These are the activations of a small neural network, seen along a few directions. Each row is one input.
In each table, some parts of the input vary, and every possible input appears once, in random order.
Descriptions start from the smaller parts, as in this example, which fits no table here: ring(5) and (point or (values(2) and line(4)) or ring(11)).
Shared parts are said once, and a part with two or three values counts as separate values.

Other details of the inputs shift rows strongly along two fixed directions, in all tables alike. That doesn't count.

A family of inputs:
row 1: [ -1 -23 -14  -7 -26 -10  -9   1  -4   6   9  -5  36 -53  -3 -15  -5]
row 2: [-15 -20 -19  -4 -13  -8  -2  -4   9 -13   9 -19  44 -47  -7 -18  -9]
row 3: [ -1   4  12  12  40  30   9  -6 -19   9   0  -6  21 -16   6  -2 -11]
row 4: [ -1   7  11  17  35  28  13  -7 -16  13   0  -7  21 -14   7  -7 -15]
row 5: [ 18   1  14  12  23  29  16   7  -9  16 -12 -15   8 -14  17  -3   8]
row 6: [ -7  -9 -14 -23 -40 -44 -38   3  14  -6  11  19  -9  -4 -16   8   0]
row 7: [-14 -22 -18  -9  -9  -7  -7  -3   5 -17   9 -18  44 -49  -8 -14  -5]
row 8: [ -5 -22  -1  32  16  26  47 -14 -29   9  -4  12  17   7  23  11  19]
row 9: [ -7 -20 -18  -8 -13 -19  -5  -2   2   4   3 -14  43 -54  -5 -11  -7]
row 10: [ -9  18  11   8  16 -10  -3   4  14  -8  -3  -3 -36  37  -6   7  -2]
row 11: [  1  17  14  14  -5   7 -13   4   5  -3   0   8 -36  37 -10   8   5]
row 12: [  7 -20 -13 -19 -30   2  -4  -1 -12  -4  16 -14  40 -41  -6  -2  -2]
row 13: [  6   1  17  12  22  37  12  -6 -20  14  -1   5  15 -11  12 -16 -10]
row 14: [-10 -22 -16 -16 -14 -13  11  -1   9 -17   3 -31  35 -40   1 -19  -1]
row 15: [-15  15   9   8  17  -3 -11  -4  18  -5  -8  13 -30  38  -5  -1  -3]
row 16: [  2  15  12   0  18 -19  -4   4   9   6 -15   3 -35  35  -1   8   3]
row 17: [ -9   2 -18 -35 -31 -53 -12  -4  20 -16  10  -2  -4  14  -7   4  -6]
row 18: [ -2   6   4   9  36  30  21  -7 -14  10 -10   0  17 -12   9 -11 -13]
row 19: [  7  19  14   4  -4   5 -10   0  -2   8   6  14 -30  40  -8  15  -3]
row 20: [ -6  -3 -24 -32 -29 -57 -11   6  23 -11  -7   3 -10   5 -12   3   1]
row 21: [  7 -27   4  38  21  26  36 -21 -30   5   7   5  16   1  19  21  14]
row 22: [ -8  -3 -12 -28 -41 -39 -31  -2  11 -14  20  22  -1   6 -15   7  -9]
row 23: [  4 -24   3  43  16  25  40 -20 -27  10   7   5  17   4  20  17  11]
row 24: [  7  25   3  -7   5   0   5   4   7   1  -2  14 -32  41   5  12   2]
row 25: [-15   2 -18 -30 -32 -47 -21 -11  22 -13   9  13   3  10 -10   2 -12]
row 26: [ 12  19  12   7   5  -7  -9  11  10   9  -4   6 -34  33   1  19   6]
row 27: [  0  14   6   4   5  -3 -12   3   2  12 -12  30 -39  29  -1   1  -1]
row 28: [ -4   0   6  11  37  29  30   5  -6  -1 -15 -20   5 -11   8 -15  -1]
row 29: [ -8   1 -18 -35 -26 -53 -19  -1  15 -19  16  -3  -3   9 -13  13  -5]
row 30: [ -1  -2 -14 -31 -53 -34 -22  -4  13 -10  12  10  -4  15 -12   6  -1]
row 31: [ 17   6  13   8  27  36  16   3 -17   8   6 -15  13 -12  12   5   3]
row 32: [ -3  23   2  -8  18 -12   7   1   5  -1  -7   8 -33  41   0   7  -5]
row 33: [-16 -21 -26 -13 -12  -6   7  -3  10 -14  -1 -12  40 -43  -5 -23  -6]
row 34: [  7   4   7  13  23  40  27   7  -5   0 -10 -14   5 -11  13  -9   7]
row 35: [ -5  -3 -17 -24 -30 -61 -20   6  22  -9   4  -4  -7   4 -14   9  -1]
row 36: [ -9   4 -19 -30 -30 -54 -14  -2  18 -15  16  -3  -3  11 -11   9  -9]
row 37: [-13  -4 -18 -25 -31 -53 -26  -5  25  -6  -1  12  -3   1 -13   2  -2]
row 38: [ -8  14   5   8   4   6  -9   3   8  -4  -6  26 -36  37  -5  -7  -1]
row 39: [  8  13  13  10  -3  -1 -17   7   1  15  -6  11 -38  32  -6  16   4]
row 40: [  5  20   6  -3  -4   6  -3   1  -3   5  -5  20 -33  41  -3   9  -1]
row 41: [ 16   9  12  12  23  34  20   2 -14  12   6 -15  14 -10  13   1  -1]
row 42: [ -7  -9   3  24  -4 -10  19 -19  -6   1   3  29 -23  55  14  28  19]
row 43: [ 17  23  24  16  32  16  -5  12  -2  13 -10   6 -39  35   6  22  10]
row 44: [  2  22  12  10   3   1  -4   6  16  -7   2   2 -35  36  -2  13   6]
row 45: [  8 -26 -14 -14 -30  -4 -12   6  -9   2   5 -17  33 -49  -6  -1   5]
row 46: [ 10   3  15  18  26  40  15   6  -9  -3   0 -20   8 -16   9   0   9]
row 47: [ -7 -20 -25 -16 -12 -16   4  -3   4   1  -7  -7  39 -51  -3 -16  -4]
row 48: [ -6  13  13  10   3   4 -15   0  10  -4  -2  22 -34  37  -4  -7   0]
row 49: [ -8  16  12   4  21  -9  -7   5  11 -13  -3  -3 -37  35  -7  11   2]
row 50: [  1  14  14   8  -6   8 -11   1   7  -4  -6  10 -36  40  -5   2   8]
row 51: [  9  -2  17  22  19  46   7   3 -19   1  -3 -15   7 -15   0  -5   8]
row 52: [  0  -5 -23 -27 -51 -39 -23   6  14  -5  -3  12 -14   6 -11   6   5]
row 53: [  8 -12 -16 -23 -26  -5   9  -2   2  -6  13 -19  40 -36   8  -8   0]
row 54: [ -2 -18 -12 -12 -27  -4  -3  -4  -7  -1  18  -2  44 -44  -2 -15 -14]
row 55: [  6   0   8  18  15  46  18   4 -16   3 -13  -9   4 -10   5 -15   6]
row 56: [  8   3  15  16  22  39  21   3  -4   1  -6 -19   7 -11  15  -9   8]
row 57: [ -5  16  11   6  22 -13 -21   1   6   8  -8  16 -31  27  -9  16   0]
row 58: [  9 -17 -23 -19 -24 -11   8   9   4  -3  -4 -15  33 -43   6  -7   6]
row 59: [  2 -23 -16 -18  -8 -23  -1   5  -2  -6   2 -27  38 -50  -4  -5   1]
row 60: [  0  -1  15  28  23  40   7   2 -14   6   1  -3  10 -16   4 -19  -4]
row 61: [  5   3   9  10  22  38  17  -2 -22  12  -5   9  12 -11  11 -16 -11]
row 62: [  1  13  14   6   4  -4 -18   0   4  13  -8  26 -37  29  -1   1   0]
row 63: [ 15  -4  15  16  15  36   8   4 -19  21 -14 -10   5 -15  10  -7   6]
row 64: [  1  -4  16  24  28  42   3   2 -17   1   1  -2  10 -18   3 -15   0]
Description of these inputs: line(4) and (point or (values(3) and ring(5))).
- The inputs of row 17 and row 29 match in every part but the line(4) part. If row 15 is changed in the same way as row 17 into row 29, which row does it become? => row 7
- The inputs of row 6 and row 1 match in every part but the line(4) part. If row 57 is changed in the same way as row 6 into row 1, which row does it become? => row 9
- Start at row 2 and move only the ring(5) part, one step at a time. The first step leads to row 10. Which rows follow, in order? => row 44, row 11, row 60
- Which other rows does row 13 become when the values(3) part takes its other values? List them by row number. => row 48, row 62
- Which other rows does row 15 become when the values(3) part takes its other values? List them by row number. => row 25, row 37

A family of inputs:
row 65: [ -1  14   0 -16 -39 -17 -36   7  12 -10   0  18 -28  25  -8   2  -7]
row 66: [ -4 -24 -10  -3 -29   6  -7  -7  -8  -6  16   2  33 -34  -6 -13  -1]
row 67: [  2 -25 -14  -5 -22  -8   0  -8 -13   6  13   1  37 -35  -3   2  -1]
row 68: [ 21  25  27  22  29  39  13   8 -12  13 -12   4 -39  41  14  16  12]
row 69: [-13  13  -7 -20  -4 -44 -18  -4  17  -9   1  10 -17  24  -4  11 -13]
row 70: [  6  12  -5 -17 -30 -31 -29   7   6   2   0  17 -25  22  -3  16  -5]
row 71: [ 12  28  32  21  53  23  -2  11  -8  22 -20   0 -39  27   6   7  -1]
row 72: [  6 -15 -15 -17 -15  -9   8  10   7 -11   1 -32  25 -37  -2  -4  11]
row 73: [-15 -24 -18  -5 -15  -3   5  -8   3  -9   6   3  33 -35  -5 -22  -3]
row 74: [ -1  13  20  33  42  24  29  -6  -7  10 -13   9 -34  48  12  11  11]
row 75: [-20  18  -7 -16 -13 -31 -23   1  24 -20   3  13 -19  25 -11  -1 -15]
row 76: [ 18 -13  18  35  34  59  41  -6 -28  18   4 -15  23 -16  17   0  15]
row 77: [ -8  17  -3 -14 -23 -27 -37  11  24 -14  -5   4 -28  17 -13  -1  -7]
row 78: [ -9 -26 -20  -8  -9 -17   9 -11  -3   3   2   1  37 -34  -1  -8  -1]
row 79: [  6 -13   2   8  41  36  47  -4 -14   5   2 -36  41 -38   7 -17   5]
- The inputs of row 79 and row 69 match in every part but one. If row 74 is changed in the same way as row 79 into row 69, which row does it become? => row 78
- Describe the family of inputs behind these rows. => values(3) and ring(5)
- Which other rows does row 66 become when the values(3) part takes its other values? List them by row number. => row 67, row 76
